Each row below holds a small network's activations on one input, seen along a few directions.
Each table varies a few parts of the input and shows all the possible inputs, shuffled.
A made-up example of a description, with smaller parts first: one of 4 places along a line, together with either a single point or one of 11 places around a ring or (one of 3 separate values, together with one of 8 places around a ring).
Shared parts are said once, and a part with two or three values counts as separate values.
In the rows, zero is written as 128.

Other details of the inputs shift rows strongly along three fixed directions, in all tables alike. That doesn't count.

A family of inputs:
R1: [150 139 138 112 133  97 138 170  98 133 131 135]
R2: [147 139 134 113 138 149 109 132  96 143 151 121]
R3: [153 135 136 132 138 137 112 145  91 148 167 123]
R4: [132 125 123 134 130  98 142 141 130 127 122 138]
R5: [127 146 117 147 115 123 113  36 149 140 110 137]
R6: [127 118 122 129 134  96 134 137 122 125 120 135]
R7: [141 144 119 108 121  75 129 108 107 130 101 144]
R8: [142 129 134 110 136 103 143 172 107 125 126 132]
R9: [130 127 146 124 135 174 114 121 122 112 149 105]
R10: [118 136 130 133 130 182 116 112 143 130 127 121]
R11: [102 107 121 116 124 127 159 158 162 109 102 138]
R12: [118 120 129 122 141 164 126 155 134 121 131 119]
R13: [150 139 141 142 143 148 110 126 101 147 158 119]
R14: [148 142 142 115 137 143 118 144  94 140 156 124]
R15: [141 142 129 137 120 121 112  76 122 148 138 132]
R16: [125 130 124 121 116 118 141 147 136 130 113 132]
R17: [126 117 120 133 133 109 133 151 127 129 127 135]
R18: [101 106 118 142 128 114 158 157 168 111 104 137]
R19: [150 126 135 126 134  95 136 179  99 137 151 133]
R20: [149 144 135 118 137 154 110 139  98 141 157 119]
R21: [101 117 130 134 131 182 146 129 171 110 114 121]
R22: [141 136 143 119 126 153 104 134  99 127 156 112]
R23: [122 139 115 144 111 121 104  57 127 130 122 129]
R24: [102 106 123 140 137 166 137 124 159 118 132 125]
R25: [147 122 128 124 136 102 128 169 102 137 149 132]
R26: [113 103 117 131 132  98 145 174 141 116 115 134]
R27: [144 145 121 110 121  77 133 118 107 136 102 147]
R28: [116 140 120 128 110 149 105  62 136 118 112 121]
R29: [130 148 125 123 113 136 122  65 126 141 115 137]
R30: [124 108 130 137 132 107 158 184 145 116 122 136]
R31: [109 125 114 144 114 130 130  83 166 134 110 131]
R32: [151 144 143 119 143 148 114 142  97 137 149 121]
R33: [127 143 116 122 105  94 129  99 148 132  90 141]
R34: [ 96 100 116 141 131 120 158 150 167 108 101 137]
R35: [139 140 122 132 137 124 110  64 102 140 137 132]
R36: [118 116 147 122 131 171 126 156 131 111 149 108]
R37: [137 138 110 135 107  83 128  86 131 144 108 146]
R38: [150 143 127 112 110  81 127 131 118 142 115 137]
R39: [122 110 133 109 132 110 149 188 127 116 124 130]
R40: [127 127 134 143 132 160 121 110 132 137 146 124]
R41: [150 142 133 109 109  75 132 130 115 139 116 143]
R42: [132 137 114 140 109  80 126  96 142 139 103 145]
R43: [150 138 139 114 147 151 101 151  84 137 159 113]
R44: [121 120 131 139 129 154 113 122 128 123 154 111]
R45: [134 126 131 136 147 158 120 113 118 132 151 122]
R46: [110 124 118 119 104  86 147 122 150 102  82 135]
R47: [127 118 134 137 128 105 132 159 121 116 136 122]
R48: [128 138 140 130 132 172 116 110 139 131 132 114]
R49: [117 134 130 127 121 149 134  98 157 122 113 125]
R50: [123 118 123 142 126 120 139 159 142 129 124 131]
R51: [141 142 123 107 122  73 133 114 103 131 106 143]
R52: [100  99 112 131 128 112 146 146 160 114 110 132]
R53: [149 147 130 138 126 117 111  72 118 146 138 131]
R54: [ 91 103 130 150 129 171 137 117 171  98 130 113]
R55: [102 120 130 135 131 179 141 131 167 114 112 120]
R56: [124 121 139 136 128 145 118 125 121 123 156 116]
R57: [119 113 129 144 141 161 129 159 139 126 143 120]
R58: [127 134 125 119 128 119 134 156 127 128 119 132]
R59: [149 129 140 125 148 136 111 145  86 141 172 120]
R60: [ 92 111 121 123 132 176 133 124 157 114 118 116]
Description of these inputs: one of 2 separate values, together with one of 5 places around a ring, together with either a single point or one of 5 places along a line.
Changing only the choice among 2 separate values turns R5 into R48. The same change can be made to R31. Which row results?
Answer: R38
Changing only the choice among 2 separate values turns R28 into R23. The same change can be made to R41. Which row results?
Answer: R15
Which other rows agree with R5 in the choice among 2 separate values and the place on the ring of 5? List them by row number.
Answer: R6, R13, R18, R34, R47
Change only the choice among 2 separate values in R24. List by row number the other rows that result.
Answer: R11

A family of inputs:
R61: [108 100 106 160 110  93 154 125 151 127 124 139]
R62: [102 109 104 131 138 105 155 135 149 130 107 150]
R63: [109 104  95 148 139 136 131 101 146 126 131 135]
R64: [117 118 123 151 115 115 145 148 185 127 118 143]
R65: [116 119 140 111  92 135 134 179 163 107 120 120]
R66: [141 143 106  93 100  94  93  98  97 133 124 133]
R67: [101  88 140 144 121 123 150 173 144  98 142 115]
R68: [117 100 148 141 127 126 157 181 161 111 144 128]
R69: [169 174 119 117 131 122 113  96  89 174 138 149]
R70: [121  99 137 155 130 129 155 178 163 126 141 135]
R71: [115 133 127 107 123 114 157 138 139  93  80 138]
R72: [135 132 164 113 163 232 121 148  98 123 171 108]
R73: [157 120 165 107 144 100 156 211 106 123 139 122]
R74: [166 157 161 125 123  97 110 132  86 115 150 117]
R75: [175 165 130 129 133 115 110  94 107 177 141 137]
R76: [133 135 115 123 133  75 124 163 114 139  92 140]
R77: [ 95 105 100 125 116  76 147  92 150  95  88 148]
R78: [149 139 135 121 147 119 138 217 111 137 114 128]
R79: [125 127 133 133 168 212  99 149 118 149 174 111]
R80: [151 131 120 150 119  99 111 130 105 154 158 130]
R81: [ 85 131 108  99 102 173 106  54 158 124  92 127]
R82: [116 126 118 125 115  84 170  90 175 125  83 150]
R83: [158 157 115 121 132 101 138  95  97 166 124 158]
R84: [133 124 122 113 129  63 130 157  90  97 116 132]
R85: [152 136 117 129 118  53 160 117 134 155  96 159]
R86: [123 142 150 144 119 158 107  38 137 123 135 124]
R87: [173 161 158 109 139 105 122 136  83 128 139 115]
R88: [123 113 125 107 138  82 150 166 108 128 125 145]
R89: [103  86 123 137 155 174 130 151 139 109 159 115]
R90: [159 145 131 156 127 119  91 123  90 150 158 110]
R91: [ 94 115 132 150 118 149 129 105 148  86 131 101]
R92: [147 149 137 103 146 108 111 132  65 118 137 121]
R93: [126 138 128 159 117 140 117 108 166 130 106 125]
R94: [101 105  95 147 139 162 117 116 166 126 129 128]
R95: [126 156 134 105 103 176 105  54 143 146 111 113]
R96: [145 140 138 115 103 142  88 125  89 138 172  97]
R97: [138 159 128 150 131 163 107  56 148 156 104 118]
R98: [152 130 142 140 128 112 108 117  75 144 185 118]
R99: [110 111 146 124 157 228 143 149 139 122 155 116]
R100: [ 89 122 114 117 128 129 134  55 147 110  90 141]
R101: [108 100 110 147 144 136 125 187 156 113 114 121]
R102: [112 132 136  93 116 205 128 159 141 120 121 118]
Changing only one part turns R83 into R62. The same change can be made to R71. Which row results?
Answer: R92
Changing only one part turns R100 into R73. The same change can be made to R88. Which row results?
Answer: R82
What do these inputs look like to the network?
Answer: one of 6 places around a ring, together with either a single point or one of 6 places along a line
Which other rows agree with R61 in the place on the ring of 6? List them by row number.
Answer: R67, R80, R90, R91, R96, R98
